These are the activations of a small neural network, seen along a few directions. Each row is one input.
In each table, some parts of the input vary, and every possible input appears once, in random order.
Descriptions start from the smaller parts, as in this example, which fits no table here: line(4) and (point or (values(2) and ring(5)) or line(11)).
Shared parts are said once, and a part with two or three values counts as separate values.

Other details of the inputs vary at random and push rows far along three fixed directions, the same in every table; ignore that.

A family of inputs:
r1: [-47  35   4  20  23  -9  13 -21  16  -5  18 -26]
r2: [ -4  16 -46 -44 -42 -12  40 -43   4 -15  30 -15]
r3: [-20 -46  16  -6   1 -38 -22 -25 -15  -7   7   5]
r4: [ 23  47 -23  12 -26  36  30  16   0  -6 -10 -11]
r5: [ 42 -49  13 -27  -5  28 -40  41  14   7 -37  26]
r6: [ -8  39 -13 -11   0  -9  21 -32  15  -9  12 -25]
r7: [ 41 -53   5  -9   8  35 -25  53  10  17 -15  40]
r8: [ 41  57 -14  17 -23  24  16  22 -16  35 -32 -35]
r9: [-17  11  31  16   4 -34 -16 -18 -20 -10  -1  -4]
r10: [ 33  14 -18 -12  -9  13  19  10   2  22  -9   1]
r11: [ 40  19  -2  -4 -12  25   7  22   4   2 -31  11]
r12: [-51  40  22  50  27 -34   2 -23 -17  13  24 -34]
r13: [-13   4  -1  -2  15   7  -1  -7  23 -15  16  -3]
r14: [ 20  38 -30   1 -28  47  19  22  10   5 -14 -27]
r15: [ 14  49 -24   9  -8  34  42  10  15  -7  -4  -3]
r16: [-49  41  24  34  14 -44  -5 -35 -25  17   4 -40]
r17: [ 42 -49   6  -7  -8  27 -28  53  -9  -3 -20  40]
r18: [ -2  26  -7  -2   6 -20  26 -17  -6  -3   5   2]
r19: [ 38 -56   2 -10 -14  42 -36  56  -3  15 -27  30]
r20: [-45  12  43  32  39 -38 -24 -18 -12  20  -7 -15]
r21: [-28 -69  37  13  38 -14 -40   8   5  -6   1  27]
r22: [-36 -20  41  33  44  -9 -36  14  -1  16  -6   7]
r23: [-43 -63  57  35  37 -31 -61   4 -14  -5  -2   9]
r24: [ 23  46 -30   9  -3  35  43  22   8   3 -10  -3]
r25: [ 33  26   2  17  -9  50 -18  41   7   5 -31 -24]
r26: [-29  -3  14  12  20 -30   1 -28  -2   1   0 -11]
r27: [   8 -107  -43 -111  -44  -39    2  -56   13  -53   73   60]
r28: [ -5  -4 -67 -65 -45 -42  69 -67  -7 -34  65  20]
Each input here is: line(4) and (values(2) or line(5)).
Q: The inputs of r16 and r20 match in every part but the line(4) part. If r27 is changed in the same way as r16 into r20, which row does it become?
A: r6
Q: List by row number the other rows that have the line(4) part in common with r22.
A: r1, r7, r13, r15, r21, r24
Q: Change only the line(4) part in r8. List by row number the other rows that result.
A: r7, r10, r12

A family of inputs:
r29: [ 31  -8 -23   1 -13  19  40  60   5  -8  21  38]
r30: [  34   18  -53 -100  -61   -4   30  -47   -1  -12   58   17]
r31: [-26 -15  17  38  29 -22 -45 -16 -21  56  12 -31]
r32: [-40  24   9  28  22 -37  37 -26  -6  52 -19 -35]
r33: [ 32   2 -26 -46 -57  20 -33   7   3  13  16 -17]
r34: [ 44 -65  38 -18  -1 -25 -50 -22 -32 -20  12  29]
r35: [ 21 -50 -22  -7 -14  30 -16  12  12  47 -38  18]
r36: [-70  16   8  36  44  39  18 -27  25  27  20 -56]
r37: [ 59  22  13  56   5  48 -30  45  25  -7 -38 -29]
r38: [-48  55  56   4  28 -37 -20 -35  11  -5   1  -1]
r39: [ 23 -50  17  -9 -20  16 -17  32 -30  -1 -27  84]
r40: [ 43  33 -30  -5 -45 -13  51 -24 -20  -3  15 -57]
r41: [ 21  44  18  13 -20  50 -42  49  32  22 -55 -23]
r42: [  1  54 -29  30   4  40  -1  28   6   0 -54 -40]
r43: [ 61 -24 -19 -43  -5  26 -32  30 -38  -3 -26  20]
r44: [ 16 -10 -67 -42 -64 -13  70  -4 -33  -2  65  17]
r45: [-30 -51   1 -17  21 -67   7 -39 -21  37  53  -7]
r46: [ -6   7  66  41  37 -28 -25 -29  -5 -23 -23   6]
r47: [ 39 -12 -44 -37   7  16  28  46  16 -25  -4   6]
r48: [-13  43 -73 -15 -36  15  38 -26  -3 -12 -22 -36]
r49: [ 43  62  41   4  21  38 -34  49  23   8 -32   4]
r50: [-38  20  34  18  58 -26 -23 -13 -16 -21 -28   7]
r51: [  4  48 -63  15 -58  20  40  -4 -33  12  41 -21]
r52: [-52 -49  -2 -31  10 -67   5 -32 -19 -27   2   6]
r53: [-26  22  51  56  53 -18 -16  18 -19 -11  22  42]
r54: [  8  48  -8  19  15  16  22  44  -2   4 -60 -38]
r55: [-21 -15  60  40   9 -55 -13 -23 -16  -8 -32 -29]
r56: [ 10 -66  -7   4 -42  25 -28  39 -17   3 -19  56]
r57: [-12  24 -35  -1  31 -22  70 -18  29  23  43 -15]
r58: [ 29  50  -2  21  29  40  27  12  11  50 -47   3]
r59: [-34 -46  33 -49  -3 -52 -18 -11  27 -16  23  26]
r60: [-10  45 -38  12 -31   5  83  15  -4  -1  14   4]
r61: [-36 -23 -57 -28 -41  62  62 -10  16 -35  68  13]
r62: [ 36 -14   3   0 -11  39   6  47 -12  -3 -22  74]
r63: [ 43 -17  -9 -34 -21  41 -44  48  48  -8   3  21]
r64: [-63 -60  32 -45   1  17 -41 -21  39 -32  48   0]
r65: [-15 -43  28   0   5 -37 -30 -10 -55  -6  47  57]
r66: [ 19  49 -10   5  12 -14  47 -51  16 -44  36  -3]
r67: [-39  28  67   0  15 -37 -44 -28  -7   6 -24   4]
r68: [ -8 -83  22 -13  34 -26  -9  14  18  30  -5  38]
r69: [-14  38  25  40   7 -35  35 -26   7 -15 -11 -44]
r70: [-20  13  57  -1   2 -49 -48   6 -21  24   7 -39]
r71: [ 17  67 -49 -18  23  16  49  -9   6 -32  10  -4]
r72: [ 31  22 -17  22  -6  36 -48  45 -34  20 -45 -49]
r73: [ 26 -61  24 -61 -39  -5 -34  34  13   8 -34  31]
r74: [-38  -7 -22  23   3 -14  14  -4   7 -27  68  32]
r75: [ 48 -43  -4   3 -28  31 -22  14  25 -22 -28  12]
r76: [ 53  25  14  21  24  33 -21  27 -29  70 -38 -11]
r77: [ -4 -64  14 -40  18 -20 -39  -8 -24 -26 -32  53]
r78: [-63   8  10  45  43 -27  -4 -37  18  33   9 -18]
r79: [ -9  48  33  34   4 -28  14 -58 -18 -15 -26 -23]
r80: [-41  16  17  17  31 -60 -15 -11 -47   2   7 -54]
r81: [-16  52 -11 -29  -5 -28  39 -12  38 -14  45 -23]
r82: [ 10  42  -4  38 -35  22  42  48 -27  28 -46  -8]
r83: [ 39 -22 -66 -40 -69  -3  27 -54  -5 -27  52 -18]
r84: [ 23 -57 -20 -17  21  23 -48  45  18 -30  -6  27]
r85: [ 17 -59   8 -49 -47  16 -61  19  21   3 -28  32]
r86: [-13 -22 -49 -58  -8 -24  60 -78   5  12  31  42]
r87: [-59   2  40  44  23  16  -5 -43  16 -36  22 -61]
r88: [ -7 -37  19   0  21 -59  16 -30  18 -46  48   3]
r89: [-25 -70  13  17  -5  -3 -35  25  -3 -14  14  64]
r90: [ 28  42 -30  41  25  51  12  33  34  46 -14 -26]
r91: [ 39  14  14  46 -31  35 -24  15   0   7 -72 -36]
r92: [-40  30 -51 -15  -1  64  42 -13  18 -33  13 -56]
r93: [-13  12  39  35  82 -17 -13  -7  10  27   8  18]
Q: The inputs of r83 and r33 match in every part but one. If r55 is changed in the same way as r83 into r33, which row does it become?
A: r73
Q: What do these inputs look like to the network?
A: values(5) and (point or (values(3) and line(4)))
Q: Change only the values(3) part in r31. List by row number the other rows that result.
A: r45, r76
Q: Change only the values(5) part in r87. List by row number the other rows that result.
A: r36, r61, r64, r92
Q: Change only the values(5) part in r88. List by row number the other rows that result.
A: r29, r47, r57, r81
